These are the activations of a small neural network, seen along a few directions. Each row is one input.
Each table varies a few parts of the input and shows all the possible inputs, shuffled.
A made-up example of a description, with smaller parts first: values(3) and (point or line(9) or (line(4) and ring(8))).
Shared parts are said once, and a part with two or three values counts as separate values.
In the rows, zero is written as 128.

Other details of the inputs shift rows strongly along two fixed directions, in all tables alike. That doesn't count.

Rows:
R1: [142 127 140 112 116  99 127 114 151 121 132 107]
R2: [192 129 104 104 139 125 147 138 124 117 119 185]
R3: [164 149 168  24 116 185  65 125 161 128 157  93]
R4: [  9 146  51 231 134  96 176 132  60 102 108 115]
R5: [ 34 128  16 213 136 111 169 151  54 130 109  84]
R6: [220 109 138  63 136 103 134 114 154 134 119 157]
R7: [213  90  78 157 133  37 218 133 133 123 110 223]
R8: [157 111 151  85 120 140 123 149 132 149 109 155]
R9: [ 34 173 202 137 107 189  30 145 151 104 133  26]
R10: [195 103 136 106 133 122 148 158 134 139 100 205]
R11: [  6 134 115 194 103 134 118 158 100 133 117  58]
R12: [172 114 177 154 138 179 125 101 139 173 169 173]
R13: [ 37 189 173 107 100 188  39 119 139  99 156   9]
R14: [182 107 121  77 134 114 123 124 153 140 134 112]
R15: [ 12 176 217 127 116 186  36 124 137 100 121  42]
R16: [ 12  99  49 228 105  97 181 178  81 155 118  91]
R17: [131 135 122  93 100 134 130 135 140 129 157 122]
R18: [116 128 112 143 162 101 131 107 112 110  98 119]
R19: [133 179 192  76 110 175  58 120 166  91 152  95]
R20: [155 135 167 102 136  96 128  97 152 102 118 152]
R21: [162  85  93 146 148  81 210 149  90 145  75 250]
R22: [172  95  49 178 158  61 193 138 107 126  96 170]
R23: [239 125 158 113 141 169 146  78 146 158 188 215]
R24: [130 106 134  94 118 148 117 159 133 157 124 122]
R25: [252 107 166 124 154 138 142  65 165 159 178 191]
R26: [165 138 194  45 106 140  72 109 194 122 162  75]
R27: [ 22 139  32 223 157 108 169 136  46 110  94 111]
Each input here is: values(3) and (point or (values(2) and line(4))).
- Changing only the values(3) part turns R2 into R10. The same change can be made to R17. Which row results? => R16
- Which other rows does R16 become when the values(2) part takes its other values? List them by row number. => R24
- Which other rows does R15 become when the values(2) part takes its other values? List them by row number. => R21

Rows:
R28: [171 133 149 158 151 163 120  77 137 145 175 140]
R29: [133 133 102 121 128 126 132 133 118 123 124 122]
R30: [150 119 147 122 109 121 145 140 141 135 132 169]
R31: [ 37 144 103 172 129 145 121 134  90 125 121  83]
R32: [156 141 177  78 139 147  85 119 154 112 120 125]
R33: [145 129 109 116 135 121 144 133 118 118 118 161]
R34: [152 131 125 117 124 104 134 123 139 114 125 131]
R35: [126 155 203  77 116 155  77 108 159 111 136 110]
R36: [141 131 135 113 135 129 108 126 136 122 118 107]
R37: [139 135 132 121 131 107 134 123 136 107 120 145]
R38: [137 114 144 131 122 136 132 146 131 145 122 152]
R39: [118 111 112 153 137 108 159 133 106 138 105 160]
R40: [132 108  90 147 121  87 167 131 127 136 133 130]
R41: [133 108  77 136 124 109 164 139 114 145 134 134]
R42: [141 107 114 124 130 114 136 132 134 143 128 117]
R43: [ 38 150 129 161 115 176  89 149 109 131 137  61]
- What do these inputs look like to the network? => point or (values(3) and line(5))
- A walk changes only the line(5) part. It starts at R38 and steps to R39. List the rest of the walk in order. => R32, R36, R42

Rows:
R44: [174 153 202  44 118 166  64  98 183 120 167  95]
R45: [128 102 100 104 111  81 165 173 120 127  85 159]
R46: [148 138 166 120 129 142 113 121 144 123 136 147]
R47: [144 152 190  76 116 176  82 112 151 129 152 120]
R48: [ 38 139  96 149 123  99 122 163 102 101  83  74]
R49: [ 59 132  80 194 145 134 133 127  91 124 123  88]
R50: [ 60 170 158 120 133 196  45 116 132 116 152  24]
R51: [182 112 110 138 143 100 161 117 126 134 122 170]
R52: [145 130 127 130 120 133 140 132 130 133 143 153]
R53: [149 114 140 135 121 132 141 137 135 144 135 162]
R54: [150 135 154 104 127 133 108 103 154 119 147 114]
R55: [157 118 163 108 121 145 128 125 138 148 134 164]
R56: [145 124 138 128 126 132 144 117 124 132 130 169]
R57: [164 114  86 142 133 106 165 125 118 139 134 151]
R58: [153 135 154 108 145 145 109 114 137 126 130 139]
R59: [ 52 152 129 178 126 157  97 126 116 115 137  69]
R60: [169  99 111 130 139 119 162 134 122 151 125 181]
R61: [162 108  82 157 138  97 174 121 113 133 123 163]
R62: [160 133 172  91 127 160  83 115 158 135 144 100]
R63: [ 39 135  71 147 112  98 138 172  95 109  94  75]
R64: [134 122 119  81 112  94 141 156 131 106  90 150]
R65: [152  99 104 147 129  97 168 127 129 147 134 153]
R66: [158 117 120 138 138  97 154 112 134 130 132 152]
R67: [ 49 137 103 205 138 130 136 127  89 129 120 100]
- Changing only one part turns R56 into R67. The same change can be made to R61. Which row results? => R51
- What do these inputs look like to the network? => line(4) and (point or line(5))
- Which other rows does R52 become when the line(4) part takes its other values? List them by row number. => R46, R53, R59
- Which other rows does R60 become when the line(5) part takes its other values? List them by row number. => R53, R55, R62, R65
- Which other rows does R50 become when the line(4) part takes its other values? List them by row number. => R49, R58, R60
